Each row below holds a small network's activations on one input, seen along a few directions.
In each table, some parts of the input vary, and every possible input appears once, in random order.
Descriptions start from the smaller parts, as in this example, which fits no table here: values(3) and (point or ring(11) or (line(4) and ring(8))).
Shared parts are said once, and a part with two or three values counts as separate values.
In the rows, 100 means zero.

Other details of the inputs vary at random and push rows far along two fixed directions, the same in every table; ignore that.

Table:
x1: 172 107 119 56 101 110 75 127 127 119 110 74
x2: 160 86 128 36 55 88 106 41 118 94 63 97
x3: 37 69 82 155 128 84 110 126 68 100 122 126
x4: 74 115 76 156 91 99 140 108 67 68 105 110
x5: 80 84 104 129 116 74 127 90 77 82 65 122
x6: 120 119 97 117 80 29 128 92 43 119 59 64
x7: 69 78 94 164 121 113 124 122 101 89 110 119
x8: 114 104 85 69 112 128 70 91 122 83 86 119
x9: 121 114 118 101 82 118 89 88 116 73 106 74
x10: 63 108 78 131 158 132 55 134 116 78 95 139
x11: 145 124 102 33 67 86 96 39 104 118 84 60
x12: 93 94 95 76 118 133 30 116 129 99 138 95
x13: 137 97 102 32 60 103 75 65 107 96 118 70
x14: 146 92 102 113 92 116 79 136 117 94 99 81
x15: 57 98 78 132 112 110 115 113 78 86 75 150
x16: 138 101 107 106 83 55 107 106 66 82 48 87
x17: 150 97 117 31 62 87 100 36 123 139 84 77
x18: 45 89 75 131 88 93 117 116 56 98 116 126
x19: 107 84 88 86 106 188 63 121 161 105 126 124
x20: 52 93 92 165 134 126 96 144 119 81 113 113
x21: 140 97 122 55 84 112 115 84 129 122 120 104
x22: 84 104 111 97 147 134 78 139 147 109 131 106
x23: 110 101 97 58 123 174 70 126 156 128 138 128
x24: 50 118 74 134 96 77 139 91 53 123 81 118
x25: 77 137 106 133 113 79 132 113 68 85 114 98
x26: 103 78 106 86 56 70 119 74 76 103 110 100
x27: 101 87 86 123 97 69 84 142 65 104 106 91
x28: 125 76 103 91 88 147 88 99 151 105 119 117
x29: 76 118 76 99 157 140 36 117 139 127 116 109
x30: 84 95 128 101 58 35 129 75 55 79 94 55
x31: 115 105 118 52 107 102 67 74 140 127 88 62
x32: 96 108 128 123 85 44 180 81 51 95 95 88
x33: 101 102 127 94 87 64 114 76 90 70 56 83
x34: 107 135 104 100 77 68 159 83 56 85 105 89
x35: 52 87 75 136 159 109 91 116 108 135 104 127
Description of these inputs: values(5) and (point or ring(6)).
Changing only the values(5) part turns x13 into x34. The same change can be made to x3. Which row results?
Answer: x32
Change only the values(5) part in x1. List by row number the other rows that result.
Answer: x6, x14, x16, x27

Table:
x36: 168 111 135 51 47 53 113 60 85 101 77 37
x37: 55 105 92 144 73 61 182 81 38 97 100 121
x38: 68 110 81 148 138 97 94 144 87 106 106 110
x39: 36 103 63 154 150 96 84 141 79 106 103 131
x40: 80 94 99 104 70 89 143 73 76 102 110 113
x41: 154 112 136 58 43 45 114 53 75 90 75 33
x42: 75 107 78 114 145 110 74 128 107 118 103 118
x43: 129 81 100 40 113 146 39 87 161 123 101 108
x44: 58 116 95 186 104 53 162 132 34 73 93 108
x45: 134 96 115 85 79 108 108 91 109 89 95 94
x46: 176 115 145 31 44 63 98 45 102 97 77 25
x47: 57 97 86 116 108 120 123 96 99 107 123 131
x48: 57 106 89 172 124 88 123 143 69 77 109 115
x49: 100 90 96 105 108 135 82 116 124 85 111 114
x50: 191 88 135 14 78 141 47 90 171 108 113 62
x51: 100 112 100 88 105 82 90 89 93 107 88 86
x52: 100 103 108 91 73 64 125 58 74 91 71 90
x53: 73 96 74 114 138 108 66 129 102 116 104 120
x54: 106 107 116 79 57 82 154 51 82 103 101 94
x55: 55 108 85 156 98 47 159 93 35 94 69 121
x56: 86 84 72 109 162 157 21 164 151 122 131 122
x57: 115 88 96 79 130 176 44 125 170 98 125 120
x58: 11 92 63 168 131 116 129 127 75 102 130 159
x59: 97 89 83 76 149 161 44 117 163 125 110 132
x60: 63 104 86 127 118 90 113 96 84 98 85 122
x61: 144 122 131 68 35 12 151 37 39 97 55 44
x62: 153 81 113 40 91 157 50 99 166 100 112 94
x63: 98 96 103 118 105 104 94 124 100 83 110 96
x64: 123 99 118 105 72 75 117 100 81 80 96 77
x65: 138 91 108 61 113 164 56 111 168 103 116 105
What is each input in this table made of?
Answer: ring(5) and ring(6)
Changing only the ring(6) part turns x39 into x41. The same change can be made to x61. Which row results?
Answer: x36
Change only the ring(6) part in x57. List by row number the other rows that result.
Answer: x46, x47, x48, x51, x60

Table:
x66: 87 106 104 138 90 94 136 107 74 86 105 93
x67: 124 94 96 78 132 142 54 126 147 126 141 109
x68: 148 82 133 52 49 91 114 49 112 80 90 74
x69: 63 122 100 127 92 49 160 72 49 95 74 100
x70: 63 118 101 128 90 47 159 71 46 95 72 100
x71: 101 95 84 80 124 156 69 106 141 108 107 139
x72: 163 114 123 67 78 63 78 82 103 85 65 48
x73: 100 80 81 88 121 156 68 114 143 119 104 141
x74: 21 82 74 188 133 105 124 144 69 78 112 156
x75: 114 103 96 95 140 123 29 148 135 102 91 95
x76: 147 93 135 53 47 91 111 47 112 78 92 77
x77: 97 97 101 124 95 111 115 115 103 97 111 97
x78: 86 87 83 78 121 138 46 115 129 127 127 109
x79: 140 94 135 51 47 92 114 53 109 75 90 76
x80: 160 94 131 50 60 76 112 74 102 111 104 56
x81: 110 99 90 80 144 148 56 137 143 119 142 114
x82: 20 101 72 168 144 89 123 126 69 112 94 145
x83: 162 116 128 59 79 66 80 81 96 82 63 42
x84: 116 95 96 90 119 162 58 123 161 110 135 106
x85: 68 104 88 129 72 43 144 85 37 101 90 87
x86: 68 100 95 122 107 76 129 85 81 113 83 109
x87: 39 101 77 180 136 86 122 162 61 110 124 138
x88: 107 89 81 82 123 154 68 101 144 111 108 139
x89: 125 92 97 90 142 130 22 144 142 106 93 91
x90: 92 109 103 116 93 114 110 120 108 91 113 99
x91: 91 112 112 120 79 51 149 110 50 97 99 89
x92: 84 105 96 100 118 99 102 83 109 118 95 113
x93: 31 103 61 168 126 104 134 133 66 92 91 160
x94: 142 96 135 49 50 92 116 49 107 71 91 74
x95: 86 96 79 73 127 140 49 115 130 122 130 108
x96: 76 95 76 83 130 142 45 124 130 124 130 116
x97: 145 111 129 65 61 102 119 69 106 85 102 58
x98: 153 93 115 46 54 95 119 47 112 102 73 86
x99: 70 112 88 130 80 43 141 77 36 96 98 88
x100: 101 112 102 149 97 30 126 107 37 75 58 69
What is each input in this table made of?
Answer: ring(5) and (point or ring(6))
Changing only the ring(5) part turns x77 into x84. The same change can be made to x98. Which row results?
Answer: x88
A walk changes only the ring(5) part. It starts at x79 and steps to x74. List the rest of the walk in order.
Answer: x68, x76, x94
